Each row below holds a small network's activations on one record, seen along a few directions.
After each row come some of the record's fields: TUTUT, VIRIS, PUF, MIPI, ZAT, POBU.
Not every record has every field; a missing one is written absent.
The largest differences between rows may come from other fields.
Strong random noise was added to every row along 13 fixed directions; ignore it. To show where, here is one row again and again, with new noise each time:
[-256   57  123 -111 -508   -1   27   42  211  144  138  216 -230 -134
 -544  238   81 -165  159   77  207 -306  312  253   53]
[ 158  -55  298  176  370  -25   64  263  127 -395    7   52  335 -225
  306 -706 -220 -460  128  -37  148 -207 -105 -326  -70]
[   9  -80  342  112 -188  212 -494   33  143  293   86   11  277  -57
  270   79  -86  -86  194 -233  152  -48  179   39  173]
[ -56 -150  -81   29 -230  -47 -442   -9  -64  198   31 -179  -77   -6
  -90  -95  135  158   50   42 -119   60   72  166  151]
[  66  102  107  246  355 -114  409  281  -36  -12 -122  387  -84  -17
  205 -157 -194 -287   94 -156   89 -495 -112   58  323]
[-191 -263 -326  -53   50 -192   -8   49  143   24  143  101  -64  -15
  237   78  120   54    9  -58 -264 -103   74 -220   95]
[  43  -69 -206  -13   48  103 -160 -371  375  123  349 -181  424  -27
  -83   35  314  170  -93 -128 -382   38    6  201  -46]
[ -80   15 -203   30  260  -76  301  275  -71 -197  180  322  -95   75
  247  -81   85 -177   50 -175  126 -290  109  211  245]
[  40  246   93   19  117 -180  -15  120   90  201 -231   67  147 -122
 -265   13   12 -102  177  -64  420    6   22  225 -394]
[-215 -227 -262  -32  -89 -151  231  153 -237 -429  312  220 -299  -27
 -565  238  582  -40 -105  199  -15 -365 -489 -154  508]
[ 168   60  256   63  -11    8   13  105  -26  -72  -11   84  144   56
  128 -111   -5  -96 -103  -27  -22 -254 -230 -133  205]
[ -10 -168 -154  -61 -125  129 -247 -156 -122  206  166   99 -204  224
  -47  244  267   49   32  -34 -246  107   17  114  223]
[ -34 -151   36   42   58   61 -430  168   65   63  352   78  318   37
   -3   77  410 -214  152 -251  -53  -17 -165 -288  273]
[ 284 -325 -532  152   50  -19  435 -237 -116  122   77 -133  130  307
  194 -642  -34 -154  318   33  348  417  340  303    4]
[  15 -173   66 -105  -25 -140  309   43    4 -548    7  100 -154  -97
   38 -235  -26 -103 -250  319 -223 -310 -309 -482   18]

[  78  239  168   35    3  127  154  308  153  152  266  316  429  253
  336  192   71 -258   24 -447  173 -369   49   -4  430]	<TUTUT:liri VIRIS:fal PUF:bidi MIPI:absent ZAT:absent POBU:absent>
[ 152 -210  -37   82 -116  263  320 -257 -126 -494  163 -170   45  -74
  -61 -481  -44  -31    5  251  431   55  109  444   50]	<TUTUT:kigib VIRIS:fal PUF:absent MIPI:absent ZAT:absent POBU:absent>
[ 327  151  257  -92 -235  186  -30 -147 -137  287 -164   48   41  389
  120  162  -78  -10 -117    1  -45  128  -90  -70   30]	<TUTUT:liri VIRIS:fal PUF:bidi MIPI:absent ZAT:absent POBU:absent>
[-150   29  110 -121   50  -41   -5   37  367   20   89  173   88 -145
 -200  247   65 -223   61  -74 -154  -84  -53 -405 -237]	<TUTUT:liri VIRIS:sadi PUF:bidi MIPI:absent ZAT:absent POBU:rosu>
[  93 -193  -46  176   -2  190  -85   52 -484 -308   31 -123  -48   68
   21 -337   16  -33   69  191  207   -7 -240  299  414]	<TUTUT:liri VIRIS:fal PUF:zirat MIPI:bubu ZAT:bok POBU:ber>
[  -7   80 -247  -98  122  -44  506 -108   76   41   58  272   -1   59
 -314  260  171 -150  165  -28  380   52  114  230 -271]	<TUTUT:liri VIRIS:fal PUF:bidi MIPI:bubu ZAT:bok POBU:absent>
[-385  425   65 -336  -77 -124 -514  361  322  188  116  141 -119  -57
  499  353  -54  264 -266 -363 -465 -300  586  277 -140]	<TUTUT:kigib VIRIS:fal PUF:absent MIPI:gof ZAT:bok POBU:absent>
[  56  190   61   31  164  -91  180  126  223  316 -231  183   69  -17
  -93 -215 -262 -404  326 -111  244   32  284   24 -382]	<TUTUT:liri VIRIS:fal PUF:bidi MIPI:absent ZAT:absent POBU:absent>
[ -11   42   29 -194  -46  185 -475  -73  -65  276   55  186 -467  203
 -402   35  228 -275  168   16 -426  251  185   88 -158]	<TUTUT:kigib VIRIS:fal PUF:absent MIPI:absent ZAT:absent POBU:absent>
[-219 -256  316  145   49  150 -348  191 -197 -141 -144  181 -166 -296
  165  394 -142  -35  141    8  314 -175 -236 -204  236]	<TUTUT:liri VIRIS:fal PUF:bidi MIPI:absent ZAT:absent POBU:absent>
[ 125   98  -56   68    5 -119 -344   17  -13  395  -86 -315  323  146
  434   27   25  418 -114 -269 -108  221   44   78   60]	<TUTUT:kigib VIRIS:sadi PUF:absent MIPI:bubu ZAT:bok POBU:rosu>
[ 168  323  648   84 -328   14 -392   41 -110  319 -440 -150   20  -65
 -437  280 -101  159 -104   76  204    9 -359 -109  -72]	<TUTUT:kigib VIRIS:sadi PUF:absent MIPI:absent ZAT:absent POBU:rosu>
[ 319   80   84  134  -16  214  195 -380  328  525 -108    8  561  161
   29   -5 -198 -220  272 -145  239  207   85   92 -252]	<TUTUT:liri VIRIS:fal PUF:zirat MIPI:absent ZAT:absent POBU:rosu>
[  60  508  245 -215  216  198   41   -1   42 -142  -53  193 -228   85
   21   72 -129  -50 -214 -104 -150    4  241  414 -411]	<TUTUT:kigib VIRIS:sadi PUF:absent MIPI:absent ZAT:absent POBU:rosu>
[ 150 -178  -78   27  -23  236   27 -563   33  267 -135   -7 -174   80
   97   92 -195  136   79   92 -122  258  241  397 -212]	<TUTUT:kigib VIRIS:fal PUF:absent MIPI:gof ZAT:bok POBU:absent>
[ 304  506   51 -236 -375 -363  129  186  -89  -79  -45 -267  194  326
 -134 -297  283  379 -630  116 -276 -286 -259  102   90]	<TUTUT:kigib VIRIS:fal PUF:absent MIPI:ferit ZAT:bok POBU:absent>
[ 203  104   47   21  120 -117   12   31 -217  136 -253   41   84  104
 -364  130  220 -109  129   66  403  241 -366 -122 -275]	<TUTUT:kigib VIRIS:fal PUF:absent MIPI:bubu ZAT:zam POBU:absent>
[ -33   51   25 -289  -26  -10 -408  340   40   -5  174  114   92  222
  398 -110  164 -220   44 -229  -27  181  293 -296 -192]	<TUTUT:kigib VIRIS:fal PUF:absent MIPI:absent ZAT:absent POBU:absent>
[ 263    6   45  314   31 -262 -126  228  -71  405 -166 -282  434  132
  231 -406  -52   23  118 -205   97  128 -173 -289  297]	<TUTUT:kigib VIRIS:sadi PUF:absent MIPI:bubu ZAT:bok POBU:rosu>
[-123  -59  -57 -223  145  247  137   41 -106 -387  300  308  -63   84
   28  360  222 -280   63  -53  272  129   22 -128  -96]	<TUTUT:liri VIRIS:fal PUF:bidi MIPI:gof ZAT:zam POBU:absent>
[ -88 -436  236  268  -52  102 -386    2   66 -125    9 -190 -166 -331
   96 -522 -272 -119  124  144 -380 -135  -53 -321  346]	<TUTUT:kigib VIRIS:sadi PUF:absent MIPI:absent ZAT:absent POBU:rosu>
[ 130  -48   93 -113 -143   18  -35 -256  213   94  -66  -77  163    9
  103   14  -79   54  -46   54  -59  147   95 -162 -315]	<TUTUT:kigib VIRIS:fal PUF:absent MIPI:ferit ZAT:bok POBU:absent>
[-143  156 -222   66  134 -141  290 -214  369  261 -124 -102  220 -223
 -145  316 -130  285   28  -87  175   32  153  324 -380]	<TUTUT:liri VIRIS:sadi PUF:zirat MIPI:absent ZAT:absent POBU:rosu>
[ 241  -55  475   -1 -306  236   99  119 -228 -121  126  256   76  256
   -5   95  105 -416   38   -1  311 -103 -282 -532  409]	<TUTUT:kigib VIRIS:fal PUF:absent MIPI:ferit ZAT:bok POBU:absent>
[ -94 -107 -265   -7 -135 -312  348  136  497  -54  296 -132  736 -158
 -158 -102  232 -134  138  -76  377 -128    4 -399 -117]	<TUTUT:liri VIRIS:fal PUF:bidi MIPI:bubu ZAT:zam POBU:absent>
[ 186 -305    8  233  291  197   25 -238 -136  371 -169  274 -147  150
  227  100 -140 -260  389 -102   57  227   -6  -80   65]	<TUTUT:kigib VIRIS:fal PUF:absent MIPI:bubu ZAT:bok POBU:absent>
[-108   83  289  -91 -328   43 -550   14  308  517  119  109  -46   33
 -246  316  186  -64  -13 -160 -596 -211   36 -281  199]	<TUTUT:kigib VIRIS:fal PUF:absent MIPI:absent ZAT:absent POBU:absent>
[  99   86  247   34 -133  278 -262  -90 -204 -117 -181 -234  -47  -27
  223 -231 -356  216 -149  154  -16   -2   30  406   42]	<TUTUT:liri VIRIS:fal PUF:zirat MIPI:absent ZAT:absent POBU:ber>
[ -37  -19 -189 -170  115   47  283  -67  165 -324  157   23  192   35
  541   -1  -75  125 -202  -38   21  -30  187   51 -200]	<TUTUT:liri VIRIS:fal PUF:zirat MIPI:absent ZAT:absent POBU:rosu>
[ -56   71  106   13  198 -188   74   47  246 -108 -218  -81   39 -323
    0 -294 -293  -80   72   87   14    1  124 -103 -497]	<TUTUT:liri VIRIS:sadi PUF:bidi MIPI:bubu ZAT:bok POBU:rosu>
[ -66  258 -111 -340 -334 -356  507  398  199 -234  127  176   71  127
  156 -282  -21 -174  -97    0  375 -262  488   17 -250]	<TUTUT:kigib VIRIS:fal PUF:absent MIPI:gof ZAT:bok POBU:absent>
[ -44  223   58  -57  -44 -128   53  137  104 -108   -7 -103  120  -91
 -370  -25   57   12 -135   61  -55 -115 -182  -96 -100]	<TUTUT:liri VIRIS:sadi PUF:bidi MIPI:absent ZAT:absent POBU:ber>
[-148  128  -26  -46  222 -239  159  520  194    9  130  353   54    7
   63  -98   90 -466  250 -311  186 -168  178 -321  -52]	<TUTUT:kigib VIRIS:sadi PUF:absent MIPI:absent ZAT:absent POBU:rosu>
[ 243  -22  372   51 -328  279 -176  -50  -82   66   86 -101  239  168
  128 -234  -60 -166   84  -31  242  139  120  -47  187]	<TUTUT:kigib VIRIS:fal PUF:absent MIPI:bubu ZAT:bok POBU:absent>
[ 194  -95  286  121 -255  338  -82 -278 -365  211 -331  -88 -302  120
 -157   65 -383  -58  225  247  281  406   -6   47  -24]	<TUTUT:liri VIRIS:sadi PUF:zirat MIPI:bubu ZAT:zam POBU:ber>
[  94 -214 -263  -29   76  -13  -33   22 -249  196  -71  119 -197  348
  154  -25   86 -155  187   12  -37  337  -29 -250   34]	<TUTUT:liri VIRIS:fal PUF:zirat MIPI:absent ZAT:absent POBU:rosu>
[ 168 -135  -85  104  -37  158  308 -188 -265 -235  -11  -94 -196  158
  461 -219 -209  280 -218   81   14  -27   76  400  310]	<TUTUT:kigib VIRIS:sadi PUF:absent MIPI:absent ZAT:absent POBU:rosu>
[  54 -165 -448   59   73  -59  132    0 -149   99  167 -134  297  243
 -105   63  298   23  163 -107  243  384 -182 -199  118]	<TUTUT:liri VIRIS:sadi PUF:zirat MIPI:absent ZAT:absent POBU:ber>
[ -37 -154  -87  126  111 -125 -171  103 -208   88 -363 -145 -221  -39
  277 -188 -351  153   -5  145 -261   29 -142  -78   48]	<TUTUT:liri VIRIS:sadi PUF:zirat MIPI:absent ZAT:absent POBU:ber>
[  34 -301  225  175  366  324   59 -500  249   -9 -216   53   93 -420
   -8  107 -383 -228  402   59  409  382   78  -31 -644]	<TUTUT:kigib VIRIS:sadi PUF:absent MIPI:absent ZAT:absent POBU:rosu>

Here are new rows. What are their fields?
[ -43 -187 -109   63  385  211 -204 -174  -62 -273   89 -161   94 -155
  144   14  -19  109   -6    2 -165  278 -189  -94 -119]	<TUTUT:liri VIRIS:sadi PUF:zirat MIPI:absent ZAT:absent POBU:ber>
[  98  -50  273 -232 -493  156 -389  -21 -296  228  -80  143 -366  422
  350  454   15  151 -202   19 -260   91    9 -296  277]	<TUTUT:kigib VIRIS:fal PUF:absent MIPI:ferit ZAT:bok POBU:absent>
[  83  354   67  -50  327  192  185    5  -27 -309  166   99 -211   75
 -196 -276  -16 -166 -234   -8 -527 -179  -22  319   43]	<TUTUT:liri VIRIS:sadi PUF:bidi MIPI:absent ZAT:absent POBU:ber>
[ 265  484   94  -33  390  218  398   91 -173  103   32  441  -61  464
  330  118  -83 -211 -140 -298 -273 -226  -33  287  240]	<TUTUT:liri VIRIS:fal PUF:zirat MIPI:bubu ZAT:bok POBU:ber>
[-134  -20  -38 -182 -526  -79 -196  104  -80   72  169  -48 -234  155
 -455   74  267  -41  -66  168 -261  -42    1 -222  277]	<TUTUT:liri VIRIS:fal PUF:bidi MIPI:gof ZAT:bok POBU:absent>
[ -76  276   52 -177  256  143 -460  212  -88   15  125  175 -231  104
   69    2  110 -171   39 -225 -250  101  298  303 -137]	<TUTUT:liri VIRIS:fal PUF:bidi MIPI:ferit ZAT:bok POBU:absent>
[-184 -275 -348    2    3 -134  -15  -52 -275   45 -223  -59 -188  -64
 -131  364   76  263   72  210  246  194 -247   -5  -59]	<TUTUT:liri VIRIS:fal PUF:zirat MIPI:absent ZAT:absent POBU:ber>
[ 123  -98  155    6 -341    7 -181  -11  -22  302  -92   11 -192  149
   54 -289 -163 -142  144   78 -114   39  268  -37   92]	<TUTUT:kigib VIRIS:fal PUF:absent MIPI:bubu ZAT:bok POBU:absent>
[  90  -31  251   90  125  225   27 -240  -42  181 -226  246 -400   -4
  -53  164 -251 -177  113   57 -201    1   -8  -42  -20]	<TUTUT:kigib VIRIS:fal PUF:absent MIPI:ferit ZAT:zam POBU:absent>
[ -94  -90  227   78 -247  -36 -100  226  183   36  268  152  205  -51
  249  173  120   25 -114 -206 -132 -532  -83 -291  601]	<TUTUT:kigib VIRIS:fal PUF:absent MIPI:bubu ZAT:bok POBU:absent>
[ -71 -272 -186 -174  234  117 -129 -103  -13 -151   64  108 -255   38
  346 -116  -72 -224  169    9 -121  415  325 -264 -377]	<TUTUT:kigib VIRIS:fal PUF:absent MIPI:ferit ZAT:zam POBU:absent>
[  -1   26 -146   50  120   49  159  -12 -338  -75 -132  161 -629  168
 -388 -155  -79 -178  -41  292 -581 -157 -310  130  279]	<TUTUT:liri VIRIS:sadi PUF:zirat MIPI:absent ZAT:absent POBU:ber>
[ 179  266  -15  -90 -383 -232  -99  220 -380  168 -282 -283 -108  394
  260  -98  -43  493 -388   80  -61   -8 -123  195  243]	<TUTUT:liri VIRIS:sadi PUF:zirat MIPI:absent ZAT:absent POBU:rosu>
[  57  180   64 -200  -81  -39  -34 -227  329   98  -22 -154  203    1
 -283  107   42   28 -119   78 -236  272  -23 -323 -551]	<TUTUT:liri VIRIS:sadi PUF:zirat MIPI:absent ZAT:absent POBU:rosu>
[   5  -16 -286 -114  216  122   63 -309  270 -114  223 -133  100  -17
  201 -191   23  116  -83  -42 -301  179  351  314 -325]	<TUTUT:kigib VIRIS:fal PUF:absent MIPI:bubu ZAT:zam POBU:absent>
[ 107 -131  -48   85   20  256 -117 -225    8  209   45  -93  326   90
   46  -47  -67 -190  285  -48  181  329   70   61  -79]	<TUTUT:liri VIRIS:fal PUF:zirat MIPI:gof ZAT:bok POBU:ber>
[  80   96   13  -19 -339 -257 -367  249   24  524  -97  -97  -31  221
 -154 -328   62 -127  163  -37 -172   48  198 -118   67]	<TUTUT:kigib VIRIS:fal PUF:absent MIPI:bubu ZAT:zam POBU:absent>
[ 292  106 -315  -59 -181 -442  125  268 -401  193 -322 -253  -92  456
  -87 -622   75   12    9  207  172  351  -40 -122  -87]	<TUTUT:liri VIRIS:fal PUF:zirat MIPI:absent ZAT:absent POBU:rosu>
[ 130  -90  213 -122  -95  514  113 -118  -39 -257  390  273  285  225
  123  256  175 -407  166 -106  527  191   49  -75   13]	<TUTUT:liri VIRIS:fal PUF:zirat MIPI:absent ZAT:absent POBU:rosu>
[  40  -32  117   99 -361 -288  -13  179  -87   97 -282 -167   68  -51
  237 -126 -212  293 -124   99  248 -240  -46  -30  202]	<TUTUT:kigib VIRIS:fal PUF:absent MIPI:gof ZAT:bok POBU:absent>
